These are the activations of a small neural network, seen along a few directions. Each row is one input.
In each table, some parts of the input vary, and every possible input appears once, in random order.
Descriptions start from the smaller parts, as in this example, which fits no table here: ring(8) and (point or line(9) or (values(3) and line(4))).
Shared parts are said once, and a part with two or three values counts as separate values.
In the rows, 128 means zero.

Other details of the inputs vary at random and push rows far along two fixed directions, the same in every table; ignore that.

A family of inputs:
x1: [142 135 117 150 130 124 116 143 133 123 115 140 134 123 131 129]
x2: [127 125 141  84 151 140 132  97 124 136 125 101 121 146 126 119]
x3: [149 119 124 158 138 120 122 140 125 129 122 132 121 125 128 134]
x4: [147 124 117 155 132 125 116 141 126 127 118 134 128 119 133 127]
x5: [139 120 137 151  98 123 113 143 133 123 112 137 138 129 109 114]
x6: [135 116 137 154  94 123 118 146 128 126 120 136 136 119 113 115]
x7: [148 123 120 156 135 122 117 142 126 127 118 133 124 121 131 129]
x8: [137 125 114 153 129 121 123 143 133 126 125 139 121 128 126 136]
x9: [129 119 129 151  89 122 119 146 135 123 122 140 132 126 109 118]
x10: [112 129 128  81 138 142 133 104 127 131 132 106 119 137 134 118]
x11: [143 129 123 153 135 120 120 140 131 126 120 138 130 130 126 136]
x12: [124 131 134  82 146 143 126 101 125 131 121 103 126 140 132 115]
x13: [119 122 131  84 144 142 133 101 126 134 130 102 114 142 129 119]
x14: [116 122 134  85 144 140 137 100 127 135 134 103 114 143 127 122]
x15: [121 129 130  82 140 149 127 102 120 132 124 103 126 126 140 109]
x16: [126 131 131  82 145 147 122  99 126 132 118 103 128 139 134 111]
x17: [148 126 125 155 138 118 121 140 131 127 118 136 127 133 123 137]
x18: [137 128 111 153 126 123 119 144 134 125 123 140 125 125 130 132]
x19: [136 127 125 156 130 119 129 141 125 128 131 140 129 119 131 138]
x20: [123 137 113 148 117 121 129 147 134 122 133 147 131 118 133 138]
x21: [ 29 171 167 115  91 102 217 129 122 125 228 174 164 100 143 191]
Each input here is: values(3) and (point or line(6)).
The inputs of x12 and x10 match in every part but the values(3) part. If x11 is changed in the same way as x12 into x10, which row does it become?
Answer: x8
Change only the line(6) part in x7. List by row number the other rows that result.
Answer: x3, x4, x15, x19, x21
Change only the values(3) part in x2. List by row number the other rows that result.
Answer: x14, x21

A family of inputs:
x22: [ 49 159 157  77  86 126 178 116 126 120 182 142 155 111 136 142]
x23: [154 128 107 194 133 110 118 164 129 124 125 155 126 111 136 147]
x24: [148 114 117  81 171 150 110  94 126 136 103  86 101 155 131 108]
x25: [159 129 119 197 140 103 123 162 132 124 123 156 128 122 125 155]
x26: [153 133  99 192 136 108 115 166 137 121 120 159 125 122 132 151]
x27: [145 108 134  85 133 147 106 104 125 132  99  87 111 145 117  90]
x28: [155 120 125  86 173 150 108  96 122 136  98  89 114 144 136 104]
x29: [156 136 106 191 140 107 117 163 136 121 118 158 129 122 131 151]
x30: [144 106 133  85 133 154 109 100 122 136  97  90 115 144 112  90]
x31: [ 10 167 177  58  76 125 211  97 127 129 222 148 168 114 136 161]
x32: [144 112 131  83 134 152  99 103 121 130  94  89 120 143 124  86]
x33: [149 120 121 193 102 108 117 166 141 121 120 154 129 120 113 134]
x34: [150 119 125 191 103 106 112 168 131 120 118 154 132 124 113 134]
x35: [146 110 131  83 136 156  97  97 123 135  93  88 122 146 123  85]
x36: [147 112 126  83 135 156 102 101 131 132  94  88 114 141 123  84]
x37: [111 141 129 175  89 109 139 159 137 120 149 170 151 110 125 147]
x38: [156 131 114 195 135 108 120 163 129 124 123 156 132 111 135 148]
x39: [ 67 150 139  91 125 124 177 112 125 130 183 138 134 122 143 158]
x40: [157 125 120 197 137 104 124 161 128 126 126 154 125 117 128 152]
x41: [147 109 126  82 168 152 115  92 117 140 110  82 102 144 134 104]
x42: [ 72 157 148  90 131 122 177 110 127 129 178 139 141 128 139 162]
x43: [151 114 109  87 167 154 105 100 124 136 100  89 104 143 139 102]
x44: [150 118 124 194 104 108 111 164 133 124 118 155 136 125 113 135]
x45: [ 51 156 155  81  85 131 180 113 123 126 179 146 159 110 130 142]
Describe the family of inputs behind these rows.
Answer: values(2) and (point or ring(5) or ring(6))
The inputs of x35 and x44 match in every part but the values(2) part. If x36 is changed in the same way as x35 into x44, which row does it become?
Answer: x33

A family of inputs:
x46: [168 123 102 176 115 130  87 150 143 128  89 141 138 128 117 113]
x47: [197 116 108 179 173 117 106 144 135 132  95 126 105 128 131 131]
x48: [170 108 130  54 203 164  99  65 122 145  92  50  93 163 144  87]
x49: [169 127 116 169 117 117  90 163 140 112  84 136 129 131 113 115]
x50: [191 115 106 180 175 124 107 148 127 135  90 128 107 131 126 135]
x51: [ 95 121 133  48 125 153 137  87 134 133 132  96 113 156 122 102]
x52: [176  94 116 182 133 117  99 149 131 133 103 126 101 138 105 121]
x53: [ 67 178 123 172 103  89 192 168 144 111 199 199 155  83 149 198]
x54: [171 119 114 171 118 117  91 164 130 114  90 133 121 119 122 109]
x55: [ 61 180 121 172 103  95 195 170 136 113 197 203 157  85 144 202]
x56: [106 134 148  40 128 153 125  91 124 125 116  89 127 140 129  93]
x57: [164 103  98 177 118 122  97 160 139 123 102 134 103 136 112 116]
x58: [168  99  97 175 118 125  97 159 133 124 100 128  99 130 117 116]
x59: [172  93 117 182 130 118 105 150 127 132 107 124 100 131 111 124]
x60: [128 132 144 187 103  95 142 169 118 117 142 159 141 100 126 149]
x61: [172 116 112 173 116 117  95 167 125 115  93 132 119 112 126 110]
x62: [158  95 138  52 163 178  95  62 112 150  87  57 114 151 125  65]
x63: [176 113 121 181 128 129  96 140 134 132  95 138 140 135 111 119]
x64: [119 128 162  46 140 149 130  83 119 129 117  84 133 151 119 100]
x65: [125 128 133 196 100 110 141 158 121 128 150 165 151  98 129 149]
x66: [172 110 123 185 127 127  97 141 130 133  97 140 136 129 115 119]
x67: [176 114 133 177 130 113  98 154 127 120  89 134 126 132 112 119]
x68: [ 45 160 138  41 138 140 172  88 121 128 184 120 143 131 164 152]
x69: [121 125 133 186 102  99 143 159 139 126 147 166 130 129 109 160]
x70: [ 59 163 135 175  62 103 179 169 130 120 198 198 173  77 144 175]
x71: [182  99 115 178 132 116  94 146 143 131  92 125 109 153  96 124]
x72: [119 120 162  51 142 149 129  85 110 132 120  79 122 138 128  95]
x73: [ 70 171 136 179 114  85 191 165 120 124 203 201 160 104 143 210]
x74: [ 34 155 152  37  95 138 186  89 139 128 186 123 142 143 126 140]
x75: [152 102 121  42 152 184  84  70 120 146  80  60 110 146 131  56]
x76: [ 57 155 156  53 149 132 179  89 114 138 193 119 145 136 158 160]
x77: [ 51 165 142  46 139 139 177  85 129 125 186 117 137 123 162 147]
x78: [ 45 157 154  39  98 152 169  82 127 136 173 125 160 122 142 124]
x79: [113 135 112  52 167 155 128  83 113 133 123  95 115 144 144 117]
Describe the family of inputs behind these rows.
Answer: values(2) and (ring(5) or (values(3) and line(4)))
The inputs of x79 and x73 match in every part but the values(2) part. If x53 is changed in the same way as x79 into x73, which row does it become?
Answer: x47
Change only the values(3) part in x61. List by row number the other rows that result.
Answer: x58, x70

A family of inputs:
x80: [109 153 107 192 113 101 148 172 130 119 164 181 146  89 149 168]
x81: [108 119 154  43 108 158 134  90 108 133 119  87 130 134 113  86]
x82: [187  97 114 154 116 149  74 129 146 128  68 106 119 144 103  76]
x83: [122 123 129 193  77 105 113 170 128 122 139 168 154 126 118 142]
x84: [137 113 135  46 175 167 120  66 109 145 117  67 109 133 149  94]
x85: [ 58 173 138  67 127 133 174 106 130 122 175 140 149 125 149 156]
x86: [133 120 105  43 167 169 109  76 122 138 104  72  98 144 144  92]
x87: [134 116 142  42 178 152 125  67 122 143 114  70 103 168 122 105]
x88: [186 130  98 193 157 117  89 160 132 121  86 145 128 121 135 129]
x89: [123 127 158  57 170 147 140  75 115 143 129  81 121 151 134 119]
x90: [210  87  76 171 166 135  71 144 137 129  62 105  80 152 121 103]
x91: [139 120 115 199 128  98 138 167 134 128 143 163 114 122 122 162]
x92: [ 21 158 181  67  62 120 193 116 121 109 196 147 159 105 130 142]
x93: [118 133 133 204 118  95 158 170 126 127 168 174 133 104 133 178]
x94: [112 152 115 193 115  91 152 176 146 114 156 185 142 122 126 185]
x95: [179 130 118 206 149 106 108 165 127 124 107 151 137 117 135 146]
x96: [199  95 113 160 115 132  60 149 146 127  62 105 107 139 104  77]
x97: [ 29 157 172  73  62 131 197 105 125 131 194 157 173 108 119 146]
Describe the family of inputs behind these rows.
Answer: point or ring(5) or (values(2) and ring(6))
Change only the values(2) part in x89. List by row number the other rows that result.
Answer: x93
Start at x92 and move only the ring(5) part, one step at a time. The first step leads to x96. Which rows follow, in order?
Answer: x82, x97, x81
